A small network was trained on invented records. Each row is its activation on one of them, seen along a few directions.
Each row is followed by the record's values for the fields Sas, Dat, Kepi, Redif, Digap, Ril, Tulod.
A field that a record lacks is written missing.
Other fields move the rows too, some of them a lot.
Strong random noise was added to every row along 9 fixed directions; ignore it. To show where, here is one row again and again, with new noise each time:
[ 142  -96 -310  192   77  -35  450   70  272  132  136  234  206  106
  146  149  213  -41   -5  193   88  510  199 -335  120  -32  138  189
   85 -250]
[-322 -295 -104  157    8  110  200  355  297 -154 -115 -414 -246 -220
   40 -264  222 -364 -119   42 -236  205  315   -7  122  213  412  202
    7  -45]
[  68   87  134 -184  106  102  317   -4   81  134  -16  223  -93  282
  -96  317  -37  356  161  -61   85  -10 -119 -142 -100  -11  -48  -23
 -260 -132]
[   5   91   23 -274   62  187  114   86  -62 -101   28   39  -55    8
  -58   56  -64  145  167  -71 -102  -80  183  112 -201  -40  -30 -132
 -429  -49]
[-104   95  520 -382  159  -12  107  182  294  -11  -88  124  -97  486
  125  426 -105  435  139 -154  106 -202 -495 -197 -188  -98 -217  124
 -358  184]
[-294 -206   96  -21   79  125  350   32  158  132 -226 -188 -499 -160
 -261 -234   29   38   48  -44 -196 -106  365  -26   19  265  279 -233
 -235  -57]
[ -25    0  147  289  300 -454  384  170  281  203   16  193   79 -107
  188  238  266  125  -45  153  -91  352   38 -376  111 -142    4 -162
    5  305]
[ 129 -231   47 -130 -261   -8  371   92 -217   57  155  203 -460  101
 -247  359 -153  257  281  136 -105  243  263  -15   36 -219  301   -9
 -113 -233]
[-134  309  327 -170  219 -103  -27  400  249  -97  184   93    5 -196
  102  449    9  421  -57 -215 -101 -142 -761   -2  248  -62  -93 -125
  -61  680]
[   7  137  211  569  324 -297  436  267   26  215 -170 -100  -98  -38
 -113  520  449  115 -122   -7  -88  380 -342 -198  133   27  185   75
  209   78]
[  24  -65  146  -32   14 -171  259  202  109   34  116  160 -123   79
   48  355   14  221   94   74  -50  228  -76 -172   71 -190   85   33
  -58  120]

[-116  -17   50  -20  -52  -17   41  354   19 -198   90  -45  -89 -107
  -49  189   28  -44  -15  -64 -138  110 -112   30   81  -60  128  153
  -12   78]
(Sas missing; Dat l2; Kepi u1; Redif p1; Digap y2; Ril t2; Tulod j1)
[-101   44   87  128  176 -304 -165  -54  144  207   -8   45   79 -348
  123  -52  102   55 -142   -4  -23  -25 -104  -78  146  -41 -180 -291
  113  504]
(Sas c1; Dat l2; Kepi u2; Redif p2; Digap y2; Ril t2; Tulod j2)
[-167  197   98  -73  325  -49 -386 -147  160 -108 -158 -383  505  138
  410 -248  -24 -175 -147 -105   79  -72  -95  -80 -468 -133 -552  115
 -248  311]
(Sas c3; Dat l1; Kepi u2; Redif p1; Digap y2; Ril t2; Tulod j1)
[ 344  387  -41  276   45  -76  -34  337 -586 -142  225   90  205 -439
 -168  497  214   58   -8   46 -193  158 -132  325   51 -217  107 -130
   96   30]
(Sas c1; Dat l1; Kepi u2; Redif p2; Digap y1; Ril t1; Tulod j2)
[ -29 -174 -187  109   -2   88  171   62  309    0  -89 -115   34   33
   86 -132  142 -206  -78   12   70  218    1 -246  152   78  145  239
  234 -134]
(Sas c3; Dat missing; Kepi missing; Redif missing; Digap missing; Ril missing; Tulod missing)
[  56  255 -202 -278 -188  362 -407   -2 -341 -241  103 -135   64 -170
  -87  -15 -247   -1   48 -236  -82 -240 -184  405  -22   -2  -76  -31
  -60   26]
(Sas c1; Dat missing; Kepi missing; Redif missing; Digap missing; Ril missing; Tulod missing)
[ 123  177   -8 -244  272  363  438 -201  142  298  -53  707   58  202
  -97  -67  107  227  235   21   71 -358  286 -207  -51  403  -30 -319
 -349 -419]
(Sas missing; Dat l2; Kepi u3; Redif p1; Digap y2; Ril t1; Tulod j1)
[  60  196 -162 -321  265   42  -85 -280  299  -17  -64  137  541  445
  273 -183  -32   94   46  -45  284  -35   76 -197 -457  -82 -478   85
 -355  -96]
(Sas missing; Dat l2; Kepi u1; Redif p2; Digap y2; Ril t2; Tulod j1)
[ 188 -160  233 -125 -107 -191  280 -190  -46  252  209  598 -270  117
 -169  242 -191  373  247  144   -3  -98   21 -173  180  -92   58 -177
   89 -137]
(Sas missing; Dat l2; Kepi u1; Redif p1; Digap y1; Ril t2; Tulod j1)
[-233  405   73   95  495  -14  191   63  238  106 -243 -140  349 -104
  122 -169  188   56 -156  -53   44 -191   49  -23 -302  283 -382 -291
 -433  -14]
(Sas missing; Dat l1; Kepi u2; Redif p1; Digap y1; Ril t2; Tulod j2)
[  93  196  134  471  348  -77  350 -158 -104  381 -358  115  -42  250
 -204  269  356   16  -19  -50  181   54 -220 -211    0  305   44  -69
  158 -288]
(Sas c2; Dat l2; Kepi u1; Redif p2; Digap y1; Ril t2; Tulod j2)
[ -37  -63  329  104 -157 -475  152   77 -234   98 -167  269 -346    9
   28  261  -44   35  112  162 -262   70  407 -121  -78 -276   32 -284
 -146   54]
(Sas missing; Dat missing; Kepi missing; Redif missing; Digap missing; Ril missing; Tulod missing)
[  99   72  411  247   39 -336  373  185 -214  180 -244  299  -85  355
  118  440  199  -17  118  149 -109   45  225  -85 -268 -121  -51   21
 -171 -465]
(Sas missing; Dat missing; Kepi missing; Redif missing; Digap missing; Ril t2; Tulod j2)
[ 155  -66 -125   19 -156  110   -7  128 -293  -22  193   91 -151  -32
 -133   74   45  -94  145   96  -28  161  118  122   84  -37  245   94
  153 -236]
(Sas c2; Dat l1; Kepi u3; Redif p2; Digap y2; Ril t2; Tulod j1)
[  -8  -85  129 -291    7 -239 -265 -286   72   -7 -172  120  148  307
  270 -201 -293  -81   52   96   48  -55  489  -93 -378 -327 -492 -218
 -479  244]
(Sas missing; Dat l1; Kepi u2; Redif p2; Digap y1; Ril t2; Tulod j2)
[  81   84  153    7  121  101    7  358   65 -100 -111  174  124  121
  124  107  293 -191   22   75   -2  -51  -64  -87    7   99   46  170
 -142 -160]
(Sas c1; Dat l1; Kepi u2; Redif p2; Digap y1; Ril t1; Tulod j2)
[-336  -83  263  -99   78 -264    1  268  540  141  100  302   20 -108
  399  -37  -46   79 -130  145  -32 -126  -29 -212  156   13  -52 -188
  -13  301]
(Sas c2; Dat l1; Kepi u2; Redif p2; Digap y2; Ril t2; Tulod j1)
[-292 -294  422 -219  144 -324   23 -191  382   56 -200  124  -50  299
  339 -285  -83   14   73  146   22 -115  346 -377 -236  -92 -215 -103
 -311  159]
(Sas missing; Dat l2; Kepi u1; Redif p1; Digap y1; Ril t2; Tulod j1)
[-348  211  524 -244  476  348  120  210  304   38 -429  149  -87  123
   68 -170  240  -14   16 -238  -44 -800 -223  -22 -268  617 -126  -70
 -486 -214]
(Sas c3; Dat l2; Kepi u1; Redif p1; Digap y2; Ril t2; Tulod j1)
[-194  115  108  -40  -13 -172 -319  322  274 -240  277  125  112 -247
  298  172  -85   10 -140 -131  -34 -185 -503   39  409 -112  -22  -51
  213  705]
(Sas c2; Dat l2; Kepi u1; Redif p2; Digap y1; Ril t2; Tulod j2)
[-103 -129 -136  231  -59  -90 -230  180  -23 -155  209 -474   72 -187
  103 -118   68 -135 -199  100   81  301 -316  134  210  -20   78  295
  471  257]
(Sas c2; Dat l1; Kepi u3; Redif p1; Digap y1; Ril t2; Tulod j2)
[ 213 -182 -127  148   44  -46  -59 -281    9   77 -105 -292  304  427
    1  -99   17  -92 -125   65  269  330   27 -154 -213 -140 -157  357
  200 -179]
(Sas missing; Dat l1; Kepi u3; Redif p2; Digap y1; Ril t1; Tulod j2)
[ 368  -93 -207 -235 -269   45  -57 -415 -414   77  209  253  -98  -15
 -280   24 -276  242  290   -5   36   84  299   23  -12 -359  -73 -357
   21   -9]
(Sas c2; Dat missing; Kepi missing; Redif missing; Digap missing; Ril missing; Tulod missing)
[-118 -169  508   86  117 -234  255  -35 -518  124 -274  -81 -712 -388
 -560  -87   38  130  270   24 -460 -221  507  238  -93   25  281 -548
 -249    3]
(Sas missing; Dat l2; Kepi u1; Redif p1; Digap y1; Ril t2; Tulod j1)
[ 101  126 -322 -188 -134  131 -132  180 -215 -198  338   51  223 -115
  142   56 -147  -33    9   52    4   95   79  303 -164 -130    5   68
  -43 -182]
(Sas c1; Dat l2; Kepi u1; Redif p2; Digap y2; Ril t2; Tulod j1)
[  72 -120   -3  385  204 -772  372  387  287  127  345  683  472 -315
  755   51  461 -286   77  719 -149  476  503 -437  221 -200   35 -138
  135   81]
(Sas c1; Dat l2; Kepi u2; Redif p1; Digap y1; Ril t2; Tulod j2)
[-243  -97  458  145  135 -268  112  292  396   74 -166   62 -139  110
  271  267  209   35 -128   49   85 -113 -404 -195  128  152   85  210
  173   77]
(Sas c1; Dat l2; Kepi u3; Redif p2; Digap y1; Ril t2; Tulod j2)
[ 204   53 -221   70 -159  114  443   69 -404  173  332  296 -219 -284
 -249  257  -74  309  147  266   28   88   67  281  139  158  297  -99
  159 -567]
(Sas c3; Dat l1; Kepi u3; Redif p1; Digap y1; Ril t2; Tulod j2)
[  37  -92  428 -282 -160  187   -1  214  -71 -222  -73  -81 -136  436
   36  202  -70   -3  227    7   32 -177  -61  115 -269  -65    9  437
 -229 -262]
(Sas missing; Dat l1; Kepi u2; Redif p1; Digap y1; Ril t1; Tulod j2)
[ 194   -4 -713  -43 -129  116 -116 -562   55  159  351  112  401 -147
   43 -338 -254   72 -121   31  350  174  254  -40   79  -19 -226 -164
  228  -28]
(Sas c2; Dat l1; Kepi u1; Redif p2; Digap y1; Ril t2; Tulod j2)
[  -1 -121 -239   29 -173 -121 -554 -138 -380 -373  -56 -805  222   65
  112 -330 -126 -352 -152  -27  -59  349  428  259 -495 -460 -185  305
  -94  182]
(Sas missing; Dat l1; Kepi u1; Redif p2; Digap y2; Ril t1; Tulod j2)
[-108   31  164   58  258  224  231  203  457   45 -156   33 -119   48
 -134   70  218   70  -31 -121  -33 -115 -340 -264  313  370  174   26
   67   27]
(Sas missing; Dat l1; Kepi u2; Redif p1; Digap y1; Ril t1; Tulod j1)

Which values does each new row have?
[ -69   51  148 -460  -42   38  -47  131  266   19   62  527    0  209
  242   22 -124   57  135   71  -30 -287   96  -52  -14   -2 -156  -99
 -375  -35]
(Sas missing; Dat l2; Kepi u2; Redif p2; Digap y2; Ril t2; Tulod j1)
[  39  106  120  187   15 -256 -184  121 -139    5   64   91  -44 -344
   44  163  111    2  -41  -50 -201   -3 -179    6  259 -112   22 -263
  249  431]
(Sas c2; Dat missing; Kepi missing; Redif missing; Digap missing; Ril missing; Tulod missing)
[ 235  460  158   55  387 -135   52  190  -32    8   58  359  413  -15
   63  492  253  202   77  -92 -108   34 -273 -162  -45 -164 -285 -250
 -200  327]
(Sas missing; Dat l2; Kepi u2; Redif p1; Digap y2; Ril t1; Tulod j1)
[ -52  149  266  292  134 -190  -79  309 -256 -178 -130 -263   19  -49
   75  399  226  -65 -144  -72 -145  161 -302  175 -196 -191  -13  226
   15   60]
(Sas c3; Dat l2; Kepi u1; Redif p1; Digap y2; Ril t2; Tulod j1)
[ 143 -222  291 -388 -411 -314   45  296 -348 -274  239  295 -233  192
  134  399 -284   44  386  311 -236  188  585    2 -228 -679   98  -24
 -481  -98]
(Sas missing; Dat l2; Kepi u2; Redif p2; Digap y1; Ril t1; Tulod j2)
[ -64  347  209  345  237 -170 -271  -80 -639  -35 -561 -542  -25  -96
 -243  -32  203 -185 -181 -230 -279 -129  153  425 -507  -76 -339 -353
 -346  142]
(Sas missing; Dat missing; Kepi missing; Redif missing; Digap missing; Ril t2; Tulod j2)
[ -40 -207  228  -73 -151 -280  179  213  325  -62 -163  358   46  566
  476  207   66 -187   78  225   42  194  284 -445 -165 -220  -57  343
 -141 -260]
(Sas missing; Dat missing; Kepi missing; Redif missing; Digap missing; Ril missing; Tulod missing)
[  36   58   91  -28 -203   -8  102 -119 -416   45 -247   14 -344  173
 -298  176 -121   81  146  -44  -92  -24  288  109 -216 -119   22 -128
 -214 -249]
(Sas missing; Dat missing; Kepi missing; Redif missing; Digap missing; Ril missing; Tulod missing)
[ 229   53  -29  194   48  -61   89  149 -230  -85  117   63  -50 -250
 -231  256  186   19  131   88 -269  219   69   47  177 -112  204 -152
   84   94]
(Sas missing; Dat l2; Kepi u2; Redif p1; Digap y1; Ril t1; Tulod j1)
[ -66 -348 -386   51 -215  -23   21 -259  267  176  147  129  -40 -265
   91 -452  -82 -160  -98  250   99  124  549 -109  244   87  110 -140
  212  -70]
(Sas c2; Dat l1; Kepi u2; Redif p2; Digap y1; Ril t2; Tulod j2)
[ 160 -142  286 -434 -121 -114  -99  299 -118 -385  134  299  218  439
  529  176  -61 -130  299  264  -19  -11  358  -29 -471 -404  -77  267
 -484 -317]
(Sas c1; Dat l2; Kepi u1; Redif p2; Digap y1; Ril t1; Tulod j2)
[ 270 -115 -251   71 -179  -58 -111   30 -147 -102  267  -75    8 -105
 -119  236   12  -46  -34   60 -127  353 -271   31  322 -225  146  223
  461  285]
(Sas missing; Dat l2; Kepi u2; Redif p1; Digap y2; Ril t1; Tulod j1)
[ 185  210   -7  180  110  264  177   52 -211   78 -260   24  -46  155
 -225  288  243   26    5 -129   73   31 -232   44  -51  157   71  183
   37 -454]
(Sas c3; Dat missing; Kepi missing; Redif missing; Digap missing; Ril missing; Tulod missing)
[  66  146  249  214  126 -441   88  221  -22  148   67  358   -7 -223
   83  278  182  147  -32   75 -191   -7  -66 -160  198  -58   43 -198
  118  282]
(Sas missing; Dat l1; Kepi u1; Redif p2; Digap y2; Ril t1; Tulod j2)
[ 127  -59 -175    6  139  243  182 -197  185  133  -12  192  126   82
  -42 -105  176 -131   89   -3  182  -39   89 -211  121  220   62  -48
  129 -229]
(Sas c2; Dat l2; Kepi u2; Redif p2; Digap y1; Ril t2; Tulod j2)
[-353 -236  301  -35  -18   30   34  -68  254  165 -150 -251 -359  -98
   -9 -377  -63   79  -86  -32   26 -338  -48  -25   62  370   87 -102
   65  121]
(Sas c2; Dat l1; Kepi u3; Redif p1; Digap y1; Ril t1; Tulod j2)
